Each row below is a small network's average activation on inputs in which a field has the value named, seen along a few directions.
Values that are neighbours, or in one group, have similar rows; names and order tell nothing.
Strong random noise was added to every row along 7 fixed directions; ignore it. To show where, here is one row again and again, with new noise each time:
[ -62   35   89  -13 -356 -375  191  206 -503   89  197 -444 -162  104
  186 -189 -508 -421  266  151 -275]
[-488  109 -573 -622  310 -218 -296  -18   21   48 -205   33   23 -358
 -168  407 -885  208  339  178  -99]
[-132  349 -166  -71  205 -203  -43  -64  230  196   64  483 -289   63
 -151  228  335  132 -494   19  163]
[-118  159    1   14  288 -368  313   86  150   73  176 -119 -437    7
 -139   55 -164  -55  168 -146 -427]
[-135 -111   -7   54  493   70  -25   55  344 -154 -170   12  -43 -282
 -144   90 -130  118  188 -279 -323]
[-151  -25  178  327  131 -364 -246  683  -96   91 -304 -186  -50 -288
   72  -25 -405 -191    4 -492 -532]
[  27 -203  180  207  -85  160  134    5  -91 -218  -46 -149   55    4
   98 -213  -67 -303  109 -113 -222]
[ 169   16  368  401  165  126 -249  205   56   58  -69  120   95 -232
  109 -112  544  138 -359 -170  211]
[-135  228  -56  -90 -107 -324   65  118 -397  126   52 -259 -132 -167
   64   10 -497 -100  148   43  -86]


Field TOBI:
lubag: [ 191  -85  130 -229  -60  149 -195 -249   45   89   30  -81   85  -50
   38 -138  193  153 -101  316  402]
gok: [ 260 -186  311  255  -13   10 -290  376 -225  141   -7 -634  407 -464
  261  -90  -10  505  481  -57  211]
nizat: [  -4  368  149  113 -234 -587  179  462 -344  296   33 -112 -381  128
  -24 -149 -256 -335 -274 -240 -283]
deka: [-214  126  -49  260  397 -157  374  249   36 -187 -259 -242  -55 -220
 -290   93 -694   -2  413 -805 -790]
dinag: [ 165   45   69   69   89 -278  210  266 -187  258  309 -538    7  -89
   -1   48  -69  361  608   91    6]
bog: [  51 -393  140   92 -375  297  132   11   -2 -289  235  -26   79  408
 -113 -435  116 -573  252  141 -453]
bido: [-118  101 -321 -305  261   61  248 -407  255 -174 -234   28 -157 -182
 -195  312 -300  277  186 -208   30]
gad: [ 175 -411 -103 -129 -636  -16   61  -21 -194 -142   11 -323  172  370
  362  -85 -362 -337  298  177 -107]
molel: [  30 -123  -73   22  -90  320 -211 -143  146  -56 -186  375  188  326
   62  107  273  -62 -346   58  143]
TOBI is arranged as a 3 by 3 grid.
- What is the length, in steps, of the shortest route from molel to dinag? => 2
Each value of TOBI is a pair of two hidden parts, and every pair occurs once (3 first parts, 3 second parts).
- Changing only the second part turns molel into deka. nizat has the same second part as molel; what does that change turn nizat into? => bog

Field MENUG:
saze: [-107  393  -99 -122  -32 -161  312  -86 -297   67  110   88 -143 -145
 -123   87  -57   -1  -71  -31  150]
korut: [-271   73 -276 -240  361 -229 -963  408   22  483 -314  407  354 -174
   42  435  -76  453 -189  389  533]
tidi: [ 267 -416  256  -70  650  371 -476   27  314   23  210 -503  419 -722
   26 -124  105  776  757  300  152]
ser: [-148 -197 -475 -179 -356   71 -421 -104  -51   22  -94  148  408  293
  124  176  -98  134  -64  401  363]
ketav: [-130  104   42 -270 -311   -9 -374  172 -576  146 -124  -77   96 -316
  168  -25 -377 -217 -125  217  219]
tisad: [-180  457  124   87  130 -635 -285  607 -191  527 -174   93 -125 -196
  113  292  -10  256 -455 -183  180]
rinop: [  54 -187   74  300 -334  357 -139  -77   17 -305 -154  294  198  -49
  152 -157  228 -235 -374 -191  -21]
lupi: [ 162 -771  -90 -153 -568  499 -632    2   71 -130 -203  268  598  523
  340 -191  261 -393 -308  461  198]
dofum: [ 114  122  303  -56  129 -101   53   58 -202   15  -74 -274 -138 -299
  151 -131 -198   53   96  -59   87]
mimul: [ 194 -204  367  330  246  435  668 -265    2 -391 -102 -448 -132  -31
  -61 -353 -131 -377  388 -439 -470]
sesif: [  36  -13 -166    5 -163   12 -494  189  140  -26 -454  113  312 -239
   57  255  -45  275 -209 -280  297]
mam: [ 124 -417  337  404   58  668  -55  -65  203 -410  -38  298  318  244
  -26 -275  595 -133 -102   37   12]
bebus: [-102  435 -359  -33  250  -80  253 -231  279  -51  -85  482 -140 -283
 -386  330  199  501 -275 -351  160]
neril: [ -53 -239  107   74 -209  304  279 -187  -78 -198   62  200  -22  476
  -47 -335   80 -758 -183   92 -299]
viru: [ 452  185  554  486 -748  -55  288  -65 -782    3  176 -677    6  -88
  501 -494  101 -234  -67 -111  318]
dofo: [  31  -78  164  232  283 -289 -601  811   96  269  -89 -423  238 -410
   18  101 -163  376  364 -291 -292]
MENUG is arranged as 4 separate groups.
- List the group mates of rinop, in the order listed. => tidi, lupi, viru
- List the group mates of mam, in the order listed. => saze, korut, tisad
- List the group mates of dofo, in the order listed. => ser, sesif, bebus

Field DOBUT:
burup: [  -9  -99  -59   58  -80  144  417 -392  227 -247    9  119 -266  449
  -42  -64  229 -433 -170   14 -184]
muzo: [  38  189  183  162  115 -273  -95  394  -92  215   -4  111 -149 -135
   -4  137  -13  119 -108 -141  -37]
bef: [-169 -586  -91 -213 -214  403 -448  178  -87 -201 -100  -98  629  134
  139 -108 -345 -241  404  344 -194]
sovor: [  69   34  135   61   37 -111 -170  160  132   96   32  -54 -159  -59
   25 -110  186  100 -103   -7  -63]
lozu: [ 117 -197   64  -41  275  417  251 -480  308 -459  -34   65  -29 -132
 -135  -51  155   81  131 -178   73]
bapid: [-139  -55 -203 -121   69  208  147 -318   59 -260 -322   99  -12 -113
  -88   35 -389 -136  -15  -97  -43]
kidu: [ 152 -465   41  133 -263    2  -60  181  284    1  101   35  112  282
  145 -109  371  -77   28  176  -49]
gir: [  41 -238  221  -49  -75   85 -390  162 -190   14 -118 -133  233 -100
  260  -88  -87  -67  -13  141  230]
zises: [   7  511   97   33  301 -418 -201  302 -107  392   30 -145  -86 -376
 -132  131  -59  568  -65 -145   72]
tomi: [  52 -105   34  -56   71  242  230 -250   86  -11  345  -79  -58  217
  -34 -123  308   44   87  282  125]
duso: [ 201 -115  137  443   86  190  267  -37  251 -289 -203  -70   51  -27
  -51   69  317   72   31 -709 -229]
zoko: [ -37 -100 -206 -439  -79  195 -149 -320  151 -111 -133  273  150  234
    2   13  -87 -114 -146  348  215]
doke: [ -25  110   -5   12 -158 -109   24   77 -208  149  185   21   51   58
    9  -86  -19 -123  151  233  -24]
vudud: [-117   59  -76  160 -322 -109  -94  237 -492  146   67 -109  179  -52
  153  -55 -178 -257  -14    0   14]
DOBUT is arranged as 3 separate groups.
- List the group mates of sovor, in the order listed. => burup, lozu, bapid, gir, zoko
- List the group mates of muzo, in the order listed. => bef, zises, tomi, doke, vudud
